Each row below holds a small network's activations on one input, seen along a few directions.
Each table varies a few parts of the input and shows all the possible inputs, shuffled.
A made-up example of a description, with smaller parts first: one of 5 places around a ring, together with either a single point or one of 11 places along a line or (one of 3 separate values, together with one of 4 places along a line).
Shared parts are said once, and a part with two or three values counts as separate values.
In the rows, zero is written as 128.

Other details of the inputs shift rows strongly along two fixed directions, in all tables alike. That doesn't count.

A family of inputs:
r1: [169  77 125 162 145 128 122 134 145 118  77 111 152  86]
r2: [117  48 120 197 135 124 132  87 152  99 105  92  87  87]
r3: [ 95 133 144  93 134 128 158 159 117 171 114 187 149 169]
r4: [114 157 119 127 132 111 150  95 111 107 163 132  99 146]
r5: [ 61  70  84 172 170 139 123  75 165 142 137 143 112 109]
r6: [166 100  88 184 167 125 105  90 167 110 126  94 155  59]
r7: [182 115 191 142 105 106 134 136  84  75  97 107  86 137]
r8: [138  75 148 170 142 127 100 137 157 116 106 103 126  94]
r9: [ 27 125 117  81 143 148 191 130 117 194 121 229 130 188]
r10: [208 191 184  72  55 128 108 191  85 103 124  81 128 143]
r11: [105 217  85  49 108 141 168 128 115 175 174 166 167 171]
r12: [ 81 110  95 150 177 130 137  74 147 135 156 155 115 119]
r13: [ 47 173  59  84 125 150 153 146 151 209 153 182 174 165]
r14: [ 95  90  70 117 130 157 183 108 148 178 100 153 162 126]
r15: [206 208 165  77  68 121  94 167  86  98 145  80 133 146]
r16: [124 190 157  87 112 120 103 173 105 138 158 141 135 170]
r17: [170 196 189  99  76 103 103 159  67  73 156  98  79 172]
r18: [149  89 115 190 185 115 100  83 163 105 136 105 136  74]
r19: [193 109 151 155 117 125  87 161 142  97  96  74 137  82]
r20: [114  88 155 151 135 133 110 128 135 115 115 127  98 115]
Each input here is: one of 4 places along a line, together with one of 5 places along a line.
Changing only the place on the line of 5 turns r12 into r18. The same change can be made to r20. Which row results?
> r8

A family of inputs:
r21: [204 182 163  95  94 118 105 170  83 100 132  99 134 144]
r22: [150  63  83 193 143 133 109  97 179 109  97  75 137  60]
r23: [111 143 104  98 124 148 128 126 135 161 133 143 154 136]
r24: [154  87 129 171 143 118 122  85 134  85 119  96 103  96]
r25: [214 134 181 166 124  98  77 121 103  51 125  71 101  97]
r26: [ 94 112  81 134 145 135 146 115 163 169 130 139 165 124]
r27: [ 71 110  95 139 158 139 136 113 158 159 145 153 130 127]
r28: [ 77  91 104 134 141 138 169 107 139 158 108 164 126 140]
r29: [ 75 178 120  83 137 132 148 146 119 166 158 185 137 175]
r30: [ 81  89 108 141 155 135 149 119 147 158 110 167 137 126]
r31: [215 190 179  92  94 118 107 172  96  97 132  97 139 123]
r32: [ 76 191 121  80 109 129 146 144 107 162 169 171 126 181]
r33: [170 179 183  95  88 113 116 154  81  89 147 106  95 156]
r34: [ 93 141 146  96 117 134 137 163 117 155 128 165 128 161]
r35: [136  29 123 203 148 132 125  86 158 101  87  90 107  75]
Describe the family of inputs behind these rows.
> either one of 5 separate values or (one of 2 separate values, together with one of 5 places around a ring)
Change only the choice among 2 separate values in r32. List by row number the other rows that result.
> r25

A family of inputs:
r36: [ 75  81  83 163 143 128 164  85 149 143 114 147 128 119]
r37: [184 114 175 146 116 113 127 120 109  81 109  98  99 104]
r38: [ 69  69  83 146 166 147 172  88 154 168 112 160 137 126]
r39: [ 53  77  92 139 138 148 175  97 155 162 122 158 118 119]
r40: [160 213 176  66  74 125 127 211  90 133 158 125 133 168]
r41: [181  81 168 173 157 112 104 114 140  89 104 102 118  82]
r42: [170 200 159  70  88 134 104 170  82 127 131 142 143 160]
r43: [106 135  86 109 134 140 162 112 163 160 132 141 162 126]
r44: [179 120 139 145 120 139  85 127 127 104 106 100 131  92]
r45: [215 150 209 118 111 111 110 161  85  76 110  97 101 129]
r46: [169 104 159 161 146 124  91 118 134  79 131  86 103  89]
r47: [ 79 146 100  94 125 140 155 111 120 161 157 165 123 166]
r48: [ 77 136 125 113 123 138 154 153 126 156 124 162 122 158]
r49: [180 131 148 157 124 106 102 113 108  73 132  87 106 114]
r50: [113 148  85  89 119 139 144 150 124 164 130 148 156 154]
r51: [ 79  93  92 146 163 143 129  92 159 150 141 141 125 116]
r52: [ 69  85  96 159 133 135 158 105 154 140 116 143 115 114]
r53: [181 136 197 119 107 124 109 165  97  89 113 101 100 129]
r54: [ 83 145 117 105 127 131 162 140 115 160 125 170 138 174]
r55: [151 186 191  82  97 107 104 185  81 119 135 145 127 181]
r56: [141  20 110 207 153 128 125  59 159  97  92  87 107  66]
r57: [ 81 103 124 120 144 138 134 125 143 164 128 162 132 139]
r58: [121 102 141 134 115 132 135 115 122 120 115 121 105 123]
r59: [134  85 133 172 122 120 117 108 135 100 103  99 103 104]
r60: [131  47  96 218 162 126 110  71 174  88 115  81 100  57]
r61: [147 183 175  87  77 111 128 165  75 110 131 134 110 178]
r62: [146 155 125  96 101 134 123 138 127 134 132 112 150 146]
r63: [134  77 117 196 164 124  97 100 163  91 124  93 108  75]
r64: [ 64 138  83 126 155 131 148 108 140 160 152 167 142 150]
r65: [ 79 132 143  98 131 138 143 151 131 162 137 172 130 151]
r66: [ 55  84  72 159 150 132 182  84 162 159 115 166 127 118]
r67: [ 85 155 126  82 107 133 175 130 101 158 138 172 128 174]
r68: [ 71 122  83 118 146 139 166  89 136 159 152 162 130 144]
r69: [161  93 108 186 156 119 110  87 170 112 117  86 145  55]
r70: [106 134 143 101 138 126 142 136 117 151 134 166 142 155]
r71: [ 84 187 113  93 137 123 147 142 120 155 162 175 133 168]
r72: [162  41  86 224 172 124 125  79 191 110 108  76 142  40]
r73: [ 92 175  95  81 131 150 161 134 130 178 135 193 163 146]
r74: [ 75 111  65 139 145 142 139  93 168 180 135 143 163 114]
r75: [ 63  93  74 139 150 147 152  80 157 160 141 149 117 124]
r76: [138 193 150  71  96 148 121 175 102 140 134 156 139 148]
r77: [158 184 179  95 105 112 134 176  86 113 122 140 115 170]
r78: [168 122 135 165 137 108 113 106 127  82 128  95 104  99]
r79: [227 163 161 110 104 110  96 171  89  80 115  79 139 123]
r80: [ 69 150 136  99 124 129 141 165 129 162 138 180 133 165]
r81: [ 70 106 110 112 147 138 149 119 140 176 132 177 143 152]
r82: [ 65 134  84 124 148 134 139 112 141 163 152 165 136 154]
r83: [200 160 187 124 131 108  95 141  99  74 142  97 107 118]
r84: [ 70 166 137  84 116 128 136 167 115 170 140 183 136 184]
r85: [150  82 143 178 152 108 104 115 138  99 106 110 129 101]
r86: [204 147 211 111  98 117  91 170  79  81 112  90  96 141]
r87: [141 166 156  95 122 123 110 142  99 119 154 132 120 158]
r88: [ 92 172  98  87 116 134 167 151 123 182 157 163 167 171]
r89: [204 133 150 129 110 122  96 171 118  85 110  79 125  99]
r90: [170  38  71 209 177 127 122  85 184 103  88  79 144  37]
r91: [ 88 131  70 101 127 147 147 144 141 175 126 149 154 140]
r92: [ 93  89  82 155 164 134 158  71 159 140 138 141 120 103]
r93: [186 146 189 138 125  98  97 160 108  84 117 114 118 123]
r94: [169  98 154 162 128 116 105 129 118  94  99  97 110 120]
r95: [236 184 201 107  77 106  82 188  79  81 139  69 127 141]
r96: [114 174 112 100 120 128 134 130 124 158 148 140 164 140]
r97: [ 63 110  98 127 136 141 150 126 140 169 119 161 128 154]
r98: [163  35  82 209 164 133 113  58 189 101  96  62 153  47]
r99: [113 175 127  72  95 145 144 161 133 152 142 137 148 154]
r100: [ 98 126  93 126 122 142 141 137 149 169 140 132 148 135]
r101: [187  78 164 164 134 123 101 117 119  86  97  83 107 103]
r102: [160 205 162  58  72 130 114 178 100 130 141 113 140 169]
r103: [148 179 155 107  97 115 106 149  96 103 148 115 101 156]
r104: [ 62  99  62 150 149 136 152  80 156 156 141 152 124 133]
r105: [223 169 178 117 104 123  84 153  86  80 114  99 137 115]
r106: [170 106 147 177 142 113  75 116 134  76 124  78 105  96]
r107: [ 78 152 106  96 147 136 151 118 123 161 161 172 139 162]
r108: [143  91 130 163 141 132 117  98 142  95 130  97 100  89]
r109: [189 153 170 134 106 118  86 152 124  94 129  76 129  92]
r110: [ 89 199 117  68  98 136 133 158 119 180 156 154 153 165]
Describe the family of inputs behind these rows.
> one of 5 places along a line, together with either one of 5 separate values or (one of 2 separate values, together with one of 5 places around a ring)
Changing only the place on the line of 5 turns r56 into r67. The same change can be made to r42. Which row results?
> r105
Changing only the place on the line of 5 turns r106 into r63. The same change can be made to r44. Which row results?
> r76
Change only the place on the line of 5 in r77. List by row number the other rows that result.
> r48, r54, r94, r97
Change only the place on the ring of 5 in r85. List by row number the other rows that result.
> r36, r49, r54, r64
Change only the choice among 5 separate values in r76. List by row number the other rows that result.
> r40, r89, r99, r109
Change only the place on the line of 5 in r92. List by row number the other rows that result.
> r47, r68, r75, r108
Change only the choice among 2 separate values in r57. List by row number the other rows that result.
> r84

A family of inputs:
r111: [205 193 194  93 100 119  96 185  89  99 135 103 126 135]
r112: [ 78 167 106  69 102 142 157 149 126 167 143 162 137 167]
r113: [ 53  90  60 128 163 150 162 102 171 201 129 173 175 127]
r114: [125 133 124 129 130 124 143 114 120 114 143 121 119 136]
r115: [126 122 124 141 137 134 105 134 130 124 130 124 128 117]
r116: [ 54 148  81  98 118 151 158 133 130 178 142 174 139 160]
r117: [125  71  92 173 138 143 131  95 168 129 105 105 135  94]
r118: [115 120 120 137 137 123 119 131 139 133 141 131 124 125]
r119: [ 77 125 151  93 113 134 169 150 101 157 116 179 109 178]
r120: [137  94 117 161 142 135 112 117 158 123 115 111 141 100]
r121: [165  92 132 169 126 115 108 119 138  93 123  85 108  97]
r122: [132  84 117 160 151 130 102 110 163 116 115 101 130  86]
r123: [128  86 101 172 147 124 125  81 145 112 118 101 113 105]
r124: [118 199 120  60  96 129 165 170  97 164 134 170 157 180]
r125: [192  99 143 147 121 124 108 121 125 100 107  80 137  96]
r126: [154 131 146 148 139 115 100 120 122 104 129 105 114 121]
r127: [ 97 126 167 107 127 127 147 158 106 140 113 174 109 168]
r128: [227 184 195 104 102 104  89 182  85  81 113  98 137 127]
r129: [148 123 121 135 122 137 133 128 136 129 115 109 132 110]
r130: [192 190 209 114  92 102  85 171  85  81 142 100 112 139]
r131: [ 82 214 139  52 117 125 155 164  96 159 174 185 134 204]
r132: [147  99 137 171 123 118 113 102 137  97 117  89 113  92]
r133: [ 62  89  60 146 163 144 172  58 156 160 138 163 128 116]
r134: [133  92 113 166 166 124 120  79 146 110 133 128 115  92]
Changing only one part turns r121 into r118. The same change can be made to r116. Which row results?
> r115
Describe the family of inputs behind these rows.
> one of 2 separate values, together with either a single point or one of 11 places along a line
